A small network was shown many inputs. Here are its activations along a few directions, one row for each input.
Each table varies a few parts of the input and shows all the possible inputs, shuffled.
A made-up example of a description, with smaller parts first: line(6) and (point or line(9) or (values(3) and ring(8))).
Shared parts are said once, and a part with two or three values counts as separate values.
In the rows, 128 means zero.

Other details of the inputs vary at random and push rows far along three fixed directions, the same in every table; ignore that.

Rows:
x1: [171 188 124 170 149 149 161  92  90 145 112 102]
x2: [148 116  83 121 196 120 117 138  92 167  93 102]
x3: [150 129 109 137 211  98 172 150  72 170 102 122]
x4: [126 152 151 133  72 154 103  92 156 106 144 139]
x5: [168 211 132 153 136 148 149  92  85 144 113  93]
x6: [113 111 155 129  89 139  74 116 151 110 147 158]
x7: [170 178 129 148 141 150 109  72  92 142 127  87]
x8: [164  65  54 148 182 154  47 115 117 149  82 138]
x9: [104  70 115 111 135 116  67 141 133 129 129 160]
x10: [120 129 129 117 108 133 110 117 149 117 130 141]
x11: [ 80 108 144  92 146  91 190 193 129 140 133 158]
x12: [103 119 128 106 113 121 137 138 158 127 143 146]
x13: [ 94 139 153 106 116 106 173 141 149 127 147 126]
x14: [160 138  84 104 201  90 175 149  80 161 126  97]
x15: [133 141 138 123 119 117 144 127 126 116 149 104]
x16: [109 138 174 157  87 145 139 123 141 101 138 156]
x17: [104  94 141  97 129  86 151 177 137 121 155 150]
x18: [146 159 143 143  79 148 100  96 138  93 149 119]
x19: [120 160 158 139 129 116 215 135 125 134 126 116]
x20: [151 141 100 130 179 127 133 127  90 163 104  96]
x21: [ 90 120 120  83 154  80 192 172 142 144 132 142]
x22: [105  59 109 141 121 143  83 139 169 119 115 152]
x23: [126 161 171 143  92 142 128 121 125 122 140 139]
x24: [124 105 107 119 124 141 104 138 144 136 115 144]
x25: [125 114 113  96 140  97 162 159 132 128 141 129]
x26: [169 156 106 173 147 159 110  89 102 137 104 112]
x27: [105  32 107 105 122 123  45 159 155 101 142 170]
x28: [162 108  83 117 189 108 106 131  91 144 116  93]
x29: [112 121 131 111 132 120 157 151 135 142 122 126]
x30: [121 106 103 124 126 143  95 138 145 134 117 142]
x31: [103 119 128  85 162  83 193 161 128 152 131 123]
x32: [112 157 161 129  94 138 163 130 143 126 140 121]
x33: [106 110 152 139  80 149  76 127 143 111 135 159]
x34: [ 98 135 137 116 143  94 229 171 139 136 120 143]
x35: [123 122 125 118 104 123 122 135 149 107 150 132]
x36: [115  51  91 114 134 144  50 145 156 130 102 147]
x37: [114 148 163 148  99 134 173 124 146 112 126 128]
x38: [133 173 171 176  78 161 138  87 140 103 130 116]
x39: [114 141 162 127 102 134 112 113 129 111 147 145]
x40: [111 106 119 123 101 148 102 139 162 126 128 151]
x41: [183 192 151 165 117 143  99  74  64 116 143  93]
x42: [161 164 117 125 174 120 140 101  84 151 112  89]
x43: [124  87 112  99 142 103 131 154 136 126 138 122]
x44: [132 122 121 112 118 117 129 137 137 110 138 129]
x45: [128 168 152 162  96 146 157 108 139 112 126 131]
x46: [104 111 163 161  77 147 102 122 149 100 135 163]
x47: [147 175 170 144  70 146 126  90 132  89 153 102]
x48: [107 124 114  99 149 101 159 150 137 142 132 136]
x49: [120 127 146 117 100 119 146 135 145 109 158 117]
x50: [162 120  93 136 165 144  56  88 103 143 106 102]
x51: [165  82  79 166 160 168  41  95 118 140  94 120]
x52: [122 156 134 119 124 126 167 140 128 135 119 129]
Each input here is: line(4) and (values(3) or (values(2) and ring(5))).
Changing only the line(4) part turns x38 into x28. The same change can be made to x51. Which row results? -> x49
Which other rows does x17 become when the values(3) part takes its other values? List them by row number. -> x27, x41
Which other rows does x1 become when the values(2) part takes its other values? List them by row number. -> x51
List by row number the other rows that have the line(4) part in common with x31. -> x4, x6, x7, x9, x10, x12, x13, x21, x39, x42, x48, x50
Which other rows does x5 become when the values(2) part takes its other values? List them by row number. -> x2

Rows:
x53: [171 169  80 112 211  82 210 141  69 152 117  85]
x54: [180 251 150 151  92 159 138  67  90 118 127  76]
x55: [ 79 165 171 126 114 105 204 138 149 128 130 151]
x56: [101  81 155 142  95 152  93 117 164 110 114 159]
x57: [172 135  86 163 188 131 122 131  69 149  85 118]
x58: [157 119  76 102 194 110  83 145  71 165 114 119]
x59: [125  60  85  85 169 100 111 146 153 135 114 136]
x60: [126  66  93 124 153 139  89 139 141 132  99 178]
x61: [163 125 109 151 180 137 108  95  96 150  91 128]
x62: [150  88  85 124 201 126 123 129 103 179  98 105]
x63: [106  22  87 139 155 136  53 168 148 122  91 162]
x64: [107  95 142 122 107 105 110 138 151  99 167 149]
x65: [ 72 135 147 106 167  80 225 171 121 159 110 133]
x66: [ 89  95 161 117  98  99 135 151 146 102 167 138]
x67: [170 129 105 178 148 164  80  80 103 141 115  87]
x68: [107 132 145 142  81 166  96 122 163 129 132 130]
x69: [ 94  98 170  93  98 108 142 169 149 114 158 148]
x70: [117  83 117 118 110 136  20 106 151 115 145 155]
x71: [102 132 138 138  91 151 107 107 174 127 141 142]
x72: [119  76 102 119  87 136  79 150 173  89 131 145]
x73: [113  58 104 115 141 128 103 170 146 134  96 178]
x74: [176 195 107 140 124 157  95  68 102 121 121  98]
x75: [177 135 103 127 125 153  84 104 116 123 110 109]
x76: [180 131 129 142 147 147  58  74  78 136 128  97]
x77: [191 189 113 154 159 153 153  85  83 160 119 100]
x78: [121 151 134 143  77 165 104 119 152 129 132 138]
x79: [156 172 111 153 188 107 198 130  70 146 107 119]
x80: [ 69 123 160  89  73 114 158 164 183 104 144 135]
x81: [115 159 155 153  74 160 105 115 142 112 115 156]
x82: [112  96 136 123  99 144  32 103 140 114 145 136]
x83: [127 144 123 151  79 178  73  92 162 118 138 149]
x84: [ 98 160 152 127 123 123 184 129 137 151 137 110]
x85: [126 170 157 117 124  86 205 166  98 122 162 121]
x86: [111 143 155  88 128  97 216 166 136 128 133 109]
x87: [115 195 163 107 111 102 182 131 111 125 167 133]
x88: [140 145  93  96 206  91 165 133  86 167 101  77]
x89: [117 161 185 108  73 116 172 146 131 108 167 144]
x90: [ 92  78 126  87 164  68 172 207 121 134 147 135]
x91: [115  74 116 122 100 124  66 142 154  93 162 169]
x92: [ 95 187 207 119  56 127 155 129 136 104 172 125]
x93: [128 125 137 127 133 138 157 143 130 150 125 117]
x94: [120 180 199 152  84 148 183 119 127 113 125 130]
x95: [114 148 167 169  62 186  66  92 147 102 115 143]
x96: [ 99  53 102  59 202  52 167 194 125 159 138 153]
x97: [120  64 104 127 117 134  64 122 162  98 125 120]
x98: [156 130 109 173 165 135 108  96  98 131 102 125]
x99: [ 90 163 150 125 113 118 187 143 140 126 125 163]
x100: [109 174 182 157  72 144 194 135 149 111 157 112]
x101: [162 161  84 111 196 107 137 103  87 159 106  84]
x102: [112  92 141 167 105 148  87 112 146 103 114 143]
x103: [ 94  64 105  60 187  65 195 191 142 152 117 122]
x104: [162 104  66 146 210 119 121 123  99 167 108 104]
x105: [155 124 110 173  91 178  69 107 140 115 128 128]
x106: [141 108  99 156 114 156  91 116 148 118 136 142]
x107: [120 172 175 100 107  98 203 143 121 117 172 143]
x108: [ 89 128 175 122  73 127 182 134 190 119 158 154]
x109: [173 136 104 146 137 163 103 111 109 152 111 118]
x110: [190 226 143 168 125 138 156  55  89 111 135  64]
x111: [105  30  76  94 158 104  95 186 157 120 113 132]
x112: [187 176 118 139 120 157 107  71 108 114 124 103]
What do these inputs look like to the network? -> values(3) and line(4) and ring(5)
Changing only the ring(5) part turns x106 into x104. The same change can be made to x53. Which row results? -> x110
Changing only the ring(5) part turns x71 into x84. The same change can be made to x101. Which row results? -> x88
Which other rows does x77 become when the ring(5) part takes its other values? List them by row number. -> x62, x93, x108, x109
Start at x102 and move only the line(4) part, one step at a time. The first step leads to x67. Which rows follow, in order? -> x97, x66
Which other rows does x73 become when the ring(5) part takes its other values? List them by row number. -> x56, x60, x61, x94
Which other rows does x96 become when the values(3) part takes its other values? List them by row number. -> x64, x70
Which other rows does x92 become when the line(4) part takes its other values? List them by row number. -> x68, x80, x95
